These are the activations of a small neural network, seen along a few directions. Each row is one input.
Each table varies a few parts of the input and shows all the possible inputs, shuffled.
Descriptions start from the smaller parts, as in this example, which fits no table here: one of 8 places around a ring, together with either a single point or (one of 2 separate values, together with one of 4 places along a line) or one of 9 places around a ring.
Shared parts are said once, and a part with two or three values counts as separate values.

Other details of the inputs shift rows strongly along two fixed directions, in all tables alike. That doesn't count.

Rows:
r1: [-22  43  53  16 -13   4  31  35 -41 -20  40  53]
r2: [  3 -12  -8   0  18  -3 -18 -25   7   2 -21 -12]
r3: [ -1  28 -13   6  27 -13 -14 -41   1  -9 -37 -16]
r4: [ 16 -76 -11 -29 -26  13  -1   6   0  47  22   1]
r5: [ -3   1  12  32 -17  -3  -3  56 -20   1  37  37]
r6: [ -3   2  14  26 -18   8   8  65 -14  -9  33  27]
r7: [ -3  31  -6  -5  12 -11   5 -37  25 -20 -27 -22]
r8: [  6 -66 -19 -26 -12  19  -6  30  -9  32   8 -21]
r9: [ -2  33 -10  -1  18 -20  -7 -42  15  -6 -21 -15]
r10: [ -2  43  22  48  -9 -14   5  41 -16 -27  37  43]
r11: [-19 -78   7 -51  -7  22  -4  12 -32  31  17 -11]
r12: [ -2  -3 -13 -12   9 -16  -9 -37  19   5 -18 -15]
r13: [  8 -46 -15 -20 -11   2 -15 -10   0  22   8 -13]
r14: [ -1  21  -5  10  20 -14 -10 -49  15 -20 -30 -11]
r15: [ -1  31 -10   4  26  -1  -3 -30   7 -19 -42 -25]
r16: [  0  25  -4   3  20  -1  -4 -38  19 -28 -33 -21]
r17: [  0  24  -6   8  21 -12 -14 -48  13 -18 -29 -11]
r18: [  9  44 -14  -5   4 -10   9 -51  -4   6 -13 -14]
r19: [  3 -80 -13 -22   0  24 -18  32   4  30  -9 -15]
r20: [  7 -63 -18 -21 -11   7 -17  19 -15  40  11 -11]
r21: [ -2  36  24  42 -12   0  14  55 -10 -33  33  33]
r22: [  1  26  -7   3  25   0  -3 -37  16 -25 -34 -25]
r23: [  0  -5 -11 -13   7 -13 -13 -25  16   8 -12  -9]
r24: [  6  51  26  45 -18 -10  19  35 -14 -16  40  53]
r25: [  4  -1 -13  -7   0 -10  -6 -43   7   0  -6 -20]
r26: [  7  43 -12  -4   3  -8   9 -54   2   5 -10 -14]
r27: [ 10  37 -10  -9   1   3  19 -32   0  -1 -13 -20]
r28: [  5 -87  -8 -21  -5  21 -13  28  11  21  -3  -9]
r29: [ 15 -67  -9 -31 -26  23  10  14   7  34  19  -8]
r30: [  1  29  -9  -2   4  -5   8 -44  13 -24 -15 -28]
r31: [  4  -4 -11 -14  -3   5   1 -22  10  -6  -5 -26]
r32: [ -2  29 -10   9  25 -10 -14 -42   7 -11 -33 -15]
r33: [ -8  40  27  40  -7  -8  12  56   5 -34  20  43]
r34: [ -3  39 -13  -6  19 -10   2 -28  12 -10 -33 -26]
r35: [ -7   6  14  31  -7 -11  -5  61  -7   2  24  43]
r36: [ -9  53  20  49   1 -23   3  51 -13 -20  15  49]
r37: [ -4  37 -12  -7  17  -7   1 -31  18 -11 -31 -27]
r38: [-28  10  26 -20  12  -2   3  -7 -19  -6  -8   3]
r39: [  8   5  22  22 -25  14  22  58  -9  -2  40  37]
r40: [ 15 -44 -11 -24 -20   8  -1  -7   1  35  18   1]
r41: [-23 -59  22 -28   9  19 -10  21 -28  12   0   7]
r42: [ 16 -72 -11 -37 -26  27   6  16   5  39  19  -9]
r43: [ -8  42  27  44  -3  -7  13  60   2 -31  20  40]
r44: [ 11 -47  -7 -22 -22  25   9  30  -4  35  21  -2]
Description of these inputs: one of 4 places along a line, together with either a single point or (one of 2 separate values, together with one of 5 places along a line).
- The inputs of r28 and r30 match in every part but the place on the line of 4. If r22 is changed in the same way as r28 into r30, which row does it become? => r21
- The inputs of r31 and r33 match in every part but the place on the line of 4. If r13 is changed in the same way as r31 into r33, which row does it become? => r23
- Change only the place on the line of 4 in r20. List by row number the other rows that result. => r3, r18, r36
- Change only the choice among 2 separate values in r19. List by row number the other rows that result. => r32
- Which other rows agree with r26 in the place on the line of 4? List them by row number. => r1, r4, r18, r24, r27, r29, r39, r40, r42, r44

Rows:
r45: [  0 -21  -9 -27   2  15   1  -9 -12  18  -8 -23]
r46: [ -9 -10 -15   7  40  -8 -32 -12  25 -18 -55 -27]
r47: [  1 -51 -10 -48   0  15   1 -34  15  16 -13 -35]
r48: [  7  94   1  32   3 -14  22 -26  22 -42  -8   0]
r49: [ -7 -11  21   4 -17  14  15  71 -18   4  29  28]
r50: [  6  91  -2  40   7 -25  10 -34   9 -39  -7   4]
r51: [-10  62   1   3  19 -18   3 -40 -10 -10 -19  -6]
r52: [ -5   0 -11 -23  11   0  -4 -30 -12  12 -14 -26]
r53: [ -6 -12  35  29 -20  10  11  61 -17 -15  39  49]
r54: [  1 -84  -9 -40  -8  14 -16 -10  -2  34   4 -19]
r55: [ 16 -27 -33 -25  -1  -8 -14 -42  17  35 -16 -27]
r56: [ -7 -26  24  17 -15  -2  -4  49 -14   6  36  51]
r57: [ 14  -6   6  31 -21   7   7  56  -2  -1  32  31]
- Describe the family of inputs behind these rows. => either a single point or (one of 3 separate values, together with one of 4 places along a line)

Rows:
r58: [-1 -5  0  7 -4 -9 -8 21 -6 13 11 12]
r59: [-10 -25  13   1  -6  -4  -4  22  -3   1  15  17]
r60: [  6 -39 -23 -35   5  -3 -13 -47  15  27 -25 -30]
r61: [  1 -26 -16 -38   5   6  -3 -39  18   5 -21 -42]
r62: [  3 -10  11   2  -4   8   6  22  10  -2   6   8]
r63: [ -3  71   7  23  25 -10   7 -35  -5 -36 -21  -5]
r64: [  3  36  -5   8   4  -7  13 -22  16 -19 -14  -2]
r65: [  5   0   0  12 -11   0   2  26  12   1  15   9]
r66: [  1  38   4  -9  -5  -1  21 -35 -15   2   9 -10]
r67: [ 2 -4  1  3 -7  4  6 27 -1  6  1  5]
r68: [  0  34  -6  10   6 -18  -5 -27  11 -11  -5   2]
r69: [-2 -7  2  5 -1 -8 -2 20 -9 10  4 18]
r70: [ 4 -2 -7 13 -4  3 -8 20 -9  5 10  5]
r71: [ -5  28   7   5  13  -9  -2 -29   9 -13 -13   5]
r72: [-16  26   2  -5  15 -12  -2 -26  -5 -12 -14  -6]
r73: [ 14 -60 -12 -50 -25  20   4 -21  -6  41  18 -19]
r74: [  5  -8   0  11  -4   4  -3  21 -13   2   3   8]
r75: [  8 -11   5  20  -7   0   1  19  -2  -4   9  13]
r76: [  2 -16   8  13  -3  12  -4  21  -3  -5  10  17]
r77: [ -9  -8   9   9   1   5  -1  21 -16  -9   5   4]
r78: [ 3 -1 -6  3 -7  2  0 27  2  8  8  2]
r79: [ -5 -12   9  12  -6   6  -2  16  -6 -16   9  10]
r80: [ 8 -8 -2 20 -8  1 -5 19  1 -1 17 10]
r81: [-10  37   7   4  16  -8  -1 -21  -2  -9 -15   3]
r82: [ -3 -27 -19 -44  11   7  -3 -30   7  14 -24 -44]
r83: [-2  1 10  1  0 10  5 28 -1  1  1  7]
- Describe the family of inputs behind these rows. => one of 2 separate values, together with either a single point or (one of 3 separate values, together with one of 4 places along a line)
- The inputs of r58 and r68 match in every part but the choice among 2 separate values. If r77 is changed in the same way as r58 into r68, which row does it become? => r79
- Change only the choice among 2 separate values in r63. List by row number the other rows that result. => r76
- Change only the choice among 3 separate values in r81. List by row number the other rows that result. => r63, r83
- Change only the place on the line of 4 in r61. List by row number the other rows that result. => r62, r64, r65
